A small network was trained on invented records. Each row is its activation on one of them, seen along a few directions.
Here are examples, each followed by its value of one field, E.
The largest differences between rows may come from other fields.
Strong random noise was added to every row along 11 fixed directions; ignore it. To show where, here is one row again and again, with new noise each time:
[ 195  -60  141 -269  106 -150  143 -128  283 -115  231  273  281   27
 -553  -38  -61 -155   23  144 -281    0 -114  150 -111 -256 -213]
[ 234  447  280 -114   84  235  170   95  237   77   67  -57 -179  386
 -285 -125  152  131 -234  -93   44  125   72  109 -195  388 -298]
[-144 -375  -98   33  190 -195  -93 -179   -9 -298   39  -67  292 -376
  260 -108 -354  104   20 -177  -25  296 -330  -83   53 -377  363]
[-127   27  270  -86 -565   15 -143  -37  165  -60  114 -239   27  -45
  -57 -202 -290 -390   49 -191   76  113   19  -32 -244  311 -101]
[-269  113   62  256 -234 -153 -150   80 -178   16 -258   31  -20   20
  221  212  353 -318  202  440  -54 -444  236  120 -212  198  174]
[ 190   40  122   30  275 -165  178  122 -299 -251   39  150  213   59
  180   74   44  167 -132  100 -264  279   38  321 -132 -414  500]
[ 258 -177  -69  -30 -444   86  383  -78  461  -16   21 -238 -295  286
 -227  107  -56 -343  -72   36  329 -227  -58  -88   28  338 -106]
[-179 -375   28 -451  -42  422 -178   53  219  307 -141  166 -121  642
 -545  234  488  412 -316  554 -257 -129  236  389   15  283    7]
[ 180 -397 -479   94 -100  151  650   25  319 -346  297  -97   81   87
  262  -73 -673 -249  -54  127  409  -30  -72  -28   68 -262  354]
[-218 -271   67 -212  459  117 -401  122  107  483 -161   11  -91  -67
 -124  102   43  547 -210  275  151  235 -160    5   90   98 -118]
[ 222  243  -20   -7  550 -338  187 -422  296 -512    8  352  290   29
 -496   38  581   36   49   66 -616 -444 -245  -34 -246 -344 -114]
[ 133 -107   81  273  157 -127  157  -19 -230  -35 -233  -37   63 -166
  326  133  -94   11   93   -9  291  412 -178  182  327   22  236]
[ 490  314  209  128  437 -182  409    5  -41  -77  -44  228   91   65
 -160  122  170    5    9   96    5  208 -112  251   80  -95  -92]

[ 197  371   76  422  133 -235    7  158 -342 -106  -55  -85  -59 -242
  537  173   75 -157  -64  199  176  -23  106 -128 -502   37  332] => e12
[ 142 -221  -38 -101 -104 -118  128  187   29  241  195   62  -55 -158
 -102   91 -312 -167   58  118  191   87  -47   -7   98 -205 -129] => e10
[-294 -218   94 -480 -227  204 -366  321  102  193  502  -68  121  -98
  -69 -319 -601  106 -298  -65  -97  236  137 -134 -424 -196   33] => e12
[ 232  289  376  -88  350   12  124  517 -399  829 -161   18 -530  363
  -21  156  392  673 -199 -198  148  425  114  343  595   86 -102] => e9
[ 211  173  151 -100 -129  213  194  151  149  153  246  -16  -39  185
 -253 -164 -339 -127 -128   -9  241  247  138  144   -1  216 -293] => e13
[-217  620  224  199   80  219  182  453 -261   97  201 -158 -221  414
  575 -415 -132  286 -168 -442  145  236  292  249   69  114  199] => e4
[ 207 -158 -417 -162  353  156  436  -70  288 -193  141   77  -48  193
 -182   -1   83  303 -180   10  -98 -250  -72 -149   76 -298   41] => e1
[  -3  270  -99  140   19   51  190  392 -175  127  153   59   13 -182
  313 -147 -413 -182  123   81  275   90  134  -59   -4 -136  -42] => e10
[  44  122  105   67 -192  116  -59 -432  -17 -405 -183   69  323 -196
 -155 -108   20 -216  287 -279  -89  311  -96   36   36  298 -168] => e9
[  15  -66 -200   85   31  520 -277 -196  311 -210 -113 -233    4 -179
  136  -56 -258  120 -258  249  486  168  -40 -341 -634  622  -11] => e9
[ 253 -194  -23 -418  446  -71  -89   21  138  241  -65  327   32 -163
 -647  287  238  288  -59  195 -359   -8 -188  -73   83 -323 -310] => e11
[ 160 -192  -38 -228 -110 -197 -149  240  -42  393 -193   56 -310   -5
 -304  526  405  -46  -46  405 -164 -438  111 -206 -200  -79  -49] => e6
[ 502 -184  424  -96  -13 -514 -372 -115 -219 -187  -66  -63  257 -640
 -156  258 -201 -148 -186  -23 -115  662 -279 -103 -488 -248  191] => e13
[ -64  -64  340 -126 -423  -30 -126  127 -420  298 -139   63   -2   69
 -121  128  142 -164  157  -19 -158  336  191  379  285  125   25] => e7
[ 500  774  247  205  504    8  436  486 -426  284  104  381   26   94
  164   77   13  -19    6  316  125  224  347  326 -141  -90 -168] => e6
[-156  566  107  126  -91  306   40 -294 -113 -379  -64  120  241  166
  -58 -312  268  -10  235 -412 -275  124  117  169  101  398 -257] => e10
[ 583  263  499   47 -653 -105  120  373  -88  330   14 -573 -650  288
  139  192  -17 -193 -462 -189  423  321  209   -9 -444  480  178] => e13
[-239  294 -241   63 -113  102  198 -141  179 -404  135 -200 -166  293
  172 -388  230   73    6 -623 -279 -430   35 -248  -75  -31  104] => e1
[ 361  267   -4 -187  252 -117  268  -28  454   45  272  132 -194  285
 -598   46  328  -31 -173  178 -181 -486   32 -169 -372 -111 -308] => e7
[-361 -640 -295  230  -23  -81 -245 -375 -119 -322 -291  -86  220 -307
  459  101 -100   57   94  167  102   49 -259  -18  168  -25  540] => e4
[ 295  328  314   96   60 -282 -214 -213  -54 -309 -294 -208 -129 -150
  -28  134  515   15  -77 -259 -273   45 -197 -246 -397  160   90] => e11
[-286 -106  -93 -312  -20   45  143 -388  450 -180  279  437  318  253
 -764 -260  173 -162  400 -192 -609 -507  -51  115  462 -299 -473] => e11
[  94  412  231   15 -211 -117  180  129  125  176   45 -218 -411  196
  -76  -64  129  -93   23 -397   88 -204   -4 -127   58  253 -333] => e4
[ 265   52  -24 -111  486  155  -15  191   49  184   87  204   59    6
 -119  176  -13  202 -261  574  154  136   57   44 -390   -7  -54] => e12
[ 200 -617  107 -321 -234 -136 -323 -386   75 -243  -43 -102  299 -469
 -368  107 -247 -110  -20 -199 -203  495 -355 -190 -154  -44   70] => e6
[ 296  407  224 -202  -78 -255   89  217  -13   34  159 -166 -412  273
 -155   72  405  125 -293 -352 -335 -271   88 -243 -434 -235   73] => e7
[ -28  -63  141  -79 -223 -442   50  -33 -312 -224   94  -49   92 -153
  165  -89  -24 -133  193 -652 -352  116 -157    7  274 -612  321] => e1

Here are new rows. What is E for each?
[-158  319  292  516 -643 -257    3 -388 -563 -359 -458   59  196 -139
  237   62  460 -640  693 -375 -183   45  132  362  478  431   62] => e9
[ 298  -86  -24   14  320 -160  192   -8 -125   -9   -9  296  272 -201
  -98  201  -56  -74  156  217   43  193 -135  106  154 -246  -71] => e12
[-315   79  327 -355   44   39 -270  329 -200  519  144  215   97   40
 -193 -119 -162  178   56    5 -177  259  108  336  269 -147 -239] => e4
[  82  285  159  173   14 -446   22 -269   34 -156 -107  -95  -95 -133
  -93  -31  390  -98  137 -504 -203 -266 -241 -229  106  -46 -227] => e13
[-154 -209   84   22   80  -87 -473 -228 -167   22 -425   73  112 -215
 -113  246  379  154   23   98 -163  135 -127   25   91  149   -3] => e13
[-313  -93  -36 -126  327  279 -506   76  -67  308 -260  209  -74  248
 -175  322  683  452 -234  757 -217 -331  251  108 -355  277   84] => e12
[ 262 -175 -255  259 -281  230  280  -56  -36 -130 -252  -78 -154   93
  184  332   56 -278   -9  411  406  -76  132    1 -110  405  161] => e7
[ 481   30  500 -424 -388 -101  515  284  153  264  498 -243 -312  425
 -306 -257 -499  -22 -236 -719  167  603  -96  251  382 -133 -186] => e4
[-213 -127 -246  144 -118  371   26  -76   46 -213   52 -147  137   20
  323 -252 -423   48  -38 -137  249  256   37   11   -5  215  115] => e13
